[[  20.135   46.099  -44.399  -21.553  -30.170  -27.614   92.323   74.565
    94.344 -104.934  -34.642]
 [  76.727    1.404 -124.441  -21.539   99.037  -55.723  133.677  -95.735
    36.698  -61.739  -87.328]
 [ -59.246    1.894   78.083  -21.499 -124.633   18.183  -74.710  123.723
   -98.137   31.952   45.911]
 [ -71.149  -41.659   99.144  -21.493 -105.019   27.024 -146.866   63.685
   -80.954   21.680   60.137]
 [  79.934    3.806 -124.717  -21.515   97.954  -56.096  148.244  -99.447
   -72.296   13.959  -87.867]
 [ -32.252  -69.083   45.445  -21.501  -17.078    8.072 -121.571  -51.091
   -21.816  -18.960   25.034]
 [  27.850  -13.377  -49.842  -21.539   33.996  -28.100   34.466  -46.404
    81.230  -93.244  -37.895]
 [ -58.782   50.612   70.650  -21.536 -162.565   14.345  -24.550  211.540
    36.233  -64.414   41.089]
 [ -80.727 -108.357  123.789  -21.507  -58.733   37.637 -254.804  -50.752
    96.041 -101.782   77.281]
 [  10.931    0.108  -22.895  -21.542   -5.409  -18.708   21.055    1.252
   107.426 -113.285  -20.154]
 [   0.800   54.563  -16.736  -21.519  -73.282  -17.774   83.702  124.626
   -84.417   20.871  -16.940]] out 20.135

[[-0.07  0.04  0.10 -0.02 -0.23  0.02 -0.03  0.19 -0.03  0.02  0.06]
 [-0.01  0.08 -0.06 -0.02 -0.07 -0.04  0.10  0.22  0.03 -0.05 -0.05]
 [ 0.07  0.00 -0.19 -0.02  0.09 -0.08  0.16 -0.04 -0.04  0.04 -0.13]
 [-0.07 -0.12  0.02 -0.02 -0.06  0.00 -0.22  0.03 -0.01  0.01  0.01]
 [-0.05 -0.09  0.07 -0.02 -0.05  0.02 -0.18 -0.11  0.00 -0.01  0.04]
 [-0.11  0.04  0.07 -0.02 -0.13  0.02 -0.12  0.21  0.17 -0.15  0.04]] out -0.07

[[ 104.591  -85.409  112.781  -64.533   58.923   11.338  115.914  -70.559
   -73.553   56.288   50.174  -71.638  101.182   94.186]
 [  31.237 -176.023    5.061 -128.454  -62.837  132.194    6.205 -140.795
  -149.320  -35.614  -88.547 -143.731    4.691    2.854]
 [ 103.149  -49.364  115.893  -40.092   95.327 -149.789  118.286  -43.007
   -44.369   82.931   90.270  -43.167  109.110  102.993]
 [  11.260   47.670   31.253   30.616   75.701 -156.599   29.595   35.707
    37.257   49.059   91.583   37.162   26.377   24.733]
 [ -82.693    1.914  -97.309   -1.443 -110.314  136.974  -96.279   -0.209
    -0.341  -89.604 -113.375    0.154  -90.399  -84.984]
 [ -57.626  -29.103  -75.050  -24.230 -110.148  139.831  -72.659  -25.360
   -26.482  -84.070 -121.326  -25.765  -67.803  -65.220]
 [  36.043    3.292   52.774   -1.543   84.196 -161.222   51.370   -0.325
     0.776   59.816   93.862   -0.080   46.657   42.921]
 [ -30.036  215.800   -1.182  175.187   74.324 -168.511   -2.852  188.978
   194.026   40.581  111.529  191.613   -3.198   -1.734]
 [  55.976  -18.473   70.599  -16.896   89.077 -160.525   68.818  -17.800
   -17.388   68.248   94.044  -17.617   62.632   58.614]] out 104.591

[[-0.059  0.012  0.164 -0.117  0.198  0.022  0.118 -0.023 -0.006  0.050
   0.015  0.026  0.069 -0.042 -0.043 -0.024]
 [ 0.049  0.032 -0.125 -0.117 -0.120  0.027 -0.051 -0.040 -0.164 -0.007
  -0.085 -0.035 -0.025  0.021 -0.020 -0.040]
 [-0.054  0.009  0.134 -0.117  0.184  0.022  0.117 -0.034 -0.003  0.035
   0.019  0.030  0.044 -0.045 -0.037 -0.002]
 [ 0.060  0.075 -0.131 -0.117 -0.061  0.077  0.018 -0.093 -0.280  0.019
  -0.124 -0.021 -0.021  0.015 -0.031 -0.046]
 [ 0.040  0.029 -0.167 -0.117 -0.034  0.040  0.047 -0.102 -0.132 -0.044
  -0.054  0.026 -0.108 -0.018 -0.005  0.068]
 [ 0.025  0.059 -0.005 -0.117 -0.010  0.057  0.013 -0.041 -0.218  0.052
  -0.094 -0.032  0.057  0.015 -0.044 -0.096]
 [ 0.049  0.044 -0.113 -0.117 -0.104  0.039 -0.038 -0.044 -0.193  0.009
  -0.095 -0.034 -0.012  0.021 -0.027 -0.050]
 [-0.035  0.009  0.069 -0.117  0.144  0.021  0.107 -0.047 -0.017  0.015
   0.008  0.033  0.008 -0.042 -0.029  0.021]
 [-0.004  0.013  0.007 -0.117  0.012  0.015  0.009 -0.018 -0.057  0.011
  -0.028 -0.006  0.012 -0.006 -0.027 -0.027]
 [-0.045  0.035  0.131 -0.117  0.215  0.052  0.156 -0.063 -0.084  0.051
  -0.009  0.040  0.050 -0.047 -0.044 -0.011]
 [ 0.049  0.077 -0.142 -0.117  0.024  0.090  0.102 -0.145 -0.264 -0.001
  -0.102  0.024 -0.070 -0.018 -0.022  0.034]
 [-0.001  0.000 -0.007 -0.117 -0.030 -0.006 -0.024  0.004 -0.033  0.005
  -0.019 -0.019  0.011  0.005 -0.025 -0.034]] out -0.059

[[ -72.897 -133.544   98.764 -167.945 -164.322  -95.516   50.425   93.253
  -121.016   72.242  -14.544   16.764 -134.912  -35.939  -65.589]
 [ -87.463   63.687   62.098  -79.150   49.107 -141.237 -115.423 -116.365
   -45.448  111.738   64.226  102.468  -33.359 -140.783 -113.172]
 [-114.571  -41.539  119.649 -221.206 -179.859 -181.452  -98.468   -4.220
  -105.432  -32.523   53.959  -40.908   49.900  -66.632  -59.500]
 [-136.499  -22.356 -168.393 -102.978 -125.241    3.513  150.011 -116.562
  -119.702 -114.693  -24.683 -198.688  -49.983  -68.137 -163.402]
 [ -94.894 -100.219 -109.152  -20.096 -158.308  -21.229   35.536  -22.195
  -124.626   65.672 -216.163  -16.758 -129.430  140.049  -73.458]] out -72.897

[[ 0.155  0.043  1.542  0.745  0.407  0.669 -0.937 -1.466  0.395  0.406
   1.341  0.427  0.687  1.591  1.203]
 [ 0.552 -0.121  1.080  1.139  0.886  1.173 -0.689 -1.716  0.381  0.661
   1.709  0.629  1.149  1.104  0.539]
 [-0.722  0.895  0.920 -0.085 -0.614 -0.333  0.786  2.030  0.694  0.504
   0.549  0.202 -0.096  1.277  2.140]
 [-0.095 -0.571  1.398 -0.020 -1.047  0.877  0.351 -0.542  0.912  0.467
   0.885 -0.284 -0.348  1.113  1.432]
 [ 1.264  0.304  2.022 -0.163  2.047  1.385  0.185 -0.673 -0.197  0.804
   0.376 -0.194  0.432  0.154  1.724]
 [ 0.005 -0.200 -0.113  0.569 -0.023 -1.283  0.432  1.403  1.721 -0.706
   1.043  0.268  1.371  0.780  0.425]
 [ 1.439  0.879 -0.588  1.405  0.336  1.336  1.957  1.526  1.266  1.036
   0.435  1.417  0.808  0.044 -1.085]
 [ 1.340  0.931  2.346 -0.313  1.412  1.224  0.309 -0.239 -0.043  0.759
  -0.526  0.102 -0.292  0.680  1.736]
 [ 0.622  0.247  0.875 -0.352 -0.230  1.612  2.209  1.515  0.617  1.246
   0.114 -0.216 -0.635 -0.195  1.365]
 [-0.260  1.063  0.714  1.040  0.946  2.065  0.484  0.202 -0.619  2.216
   2.026  0.843  0.676  0.706  1.673]] out 0.155

[[ 0.3 -0.3  1.6  0.0  0.3  1.1  1.7  1.2  0.5  0.1  0.8]
 [-0.9  1.1  1.6  0.3 -0.5  0.8 -0.6  2.0  1.6  0.3  0.7]
 [ 1.5  0.9  0.5  0.6  1.3  1.0  0.7  0.3 -0.5  1.0  2.0]
 [-0.1 -0.1  1.3  1.8 -0.7  0.5 -0.1  0.5  1.1  1.0  1.9]
 [ 0.7 -1.0  1.5  0.3  0.7  1.2  1.9  1.1  0.7 -0.2  1.0]
 [ 0.2 -0.3 -0.3  0.0 -0.9 -2.0 -0.6 -1.2  0.4  0.5  1.0]
 [-0.7  1.3  1.9  0.3 -0.8  1.1 -0.1  1.7  1.8  0.5  0.6]
 [ 2.7  1.1 -0.2 -0.1  1.4  0.6  1.3 -0.2  0.0  0.8  2.4]
 [-0.2  0.5  0.5  1.1  0.6 -1.1  0.7  0.9 -0.2  1.2  0.5]] out 0.3

[[  0.5   9.0  10.2   1.0   1.4  13.9   9.3   7.1  16.0  -5.7   1.1  -1.2]
 [  7.2   6.4   7.0   5.5   6.3   0.2   5.7  14.8  10.0   1.5   1.7   0.8]
 [ -2.6   0.9   1.1   4.0   1.8   3.3   4.2  11.1  24.7 -13.0  -2.8  -9.3]
 [ -3.9  -3.8  -1.0  11.5  -3.8  -1.9  -4.3  19.1  23.1  -4.0  -4.3   0.4]
 [  1.9   6.5   3.2  -8.8  -1.6   4.8   4.6 -19.5  15.3  -8.6   2.7  -3.2]
 [ -5.1  -4.6 -12.5  -6.1  -1.4 -10.4  -4.1   2.8   5.6   4.9  -3.5
    8.2]] out 0.5

[[ 0.2  1.0  0.4  0.5  0.1 -1.3  0.7  0.9 -0.1  1.2]
 [ 0.5 -0.7  0.3  0.1  0.6  2.7 -0.2 -0.3  1.2 -0.9]
 [-0.2 -1.6  0.8 -0.1  0.5  1.7 -0.2 -0.2  0.8  0.4]
 [-0.5 -2.1  1.2 -0.3  0.5  1.3 -0.2 -0.1  0.9  1.4]
 [ 0.5  1.3  0.1  0.9  0.2 -0.4  0.6  0.6  0.0  0.5]
 [-0.3 -1.8  1.0 -0.4  0.5  1.7 -0.3 -0.3  1.2  0.6]
 [ 0.2 -0.8  0.5  0.0  0.5  1.6  0.0 -0.1  0.9  0.0]
 [ 0.8  2.3 -0.1  1.0  0.1 -1.1  0.9  1.0 -0.3  0.6]
 [-0.2  0.4  0.7 -0.1  0.1 -1.9  0.6  0.9 -0.2  1.9]] out 0.2
---
[ 48  72  82  60  24 -12 -45] -> 48, -45

[[ -43   43   33   35]
 [  48   29   -2   -9]
 [ -32 -100   24  -42]] -> -43, -42

[[   7   39  -24   18 -100   10]
 [   6   42  -37    1  -58   -7]] -> 7, -7

[[  15   14  -13    7    2   11]
 [  10   -9 -102   26   16   38]] -> 15, 38

[-31  69   3 -82  90   1] -> -31, 1

[-66 -25  30 -92] -> -66, -92

[ 66  13 -85  -1   7  51] -> 66, 51

[ -2 -51   3  -6  90  32] -> -2, 32
---
[[-40  -3  85  30 -21   3 -10]
 [-45  54  47  10  -3  23 -23]] => -10

[[-26 -19 -45  14   9 -34 -84]
 [-41  18 -35 -27  35   8  82]] => -84

[[-39  48 -98 -92]
 [-36   0 -37 -45]] => -92

[[ 70 103  41 -40   4 -37]
 [ 13 -12 -15 -19  15 -24]] => -37

[[ 31  37 -10   4  19 -41 -13]
 [  3  15 -72 -46  72 -92  60]] => -13

[[-80 -77  -4   6]
 [-44 -16  -3 -15]] => 6

[[ -6  10 -55 -13  76  32 -29]
 [ 46 -19 -25  38  -9  -6  43]] => -29
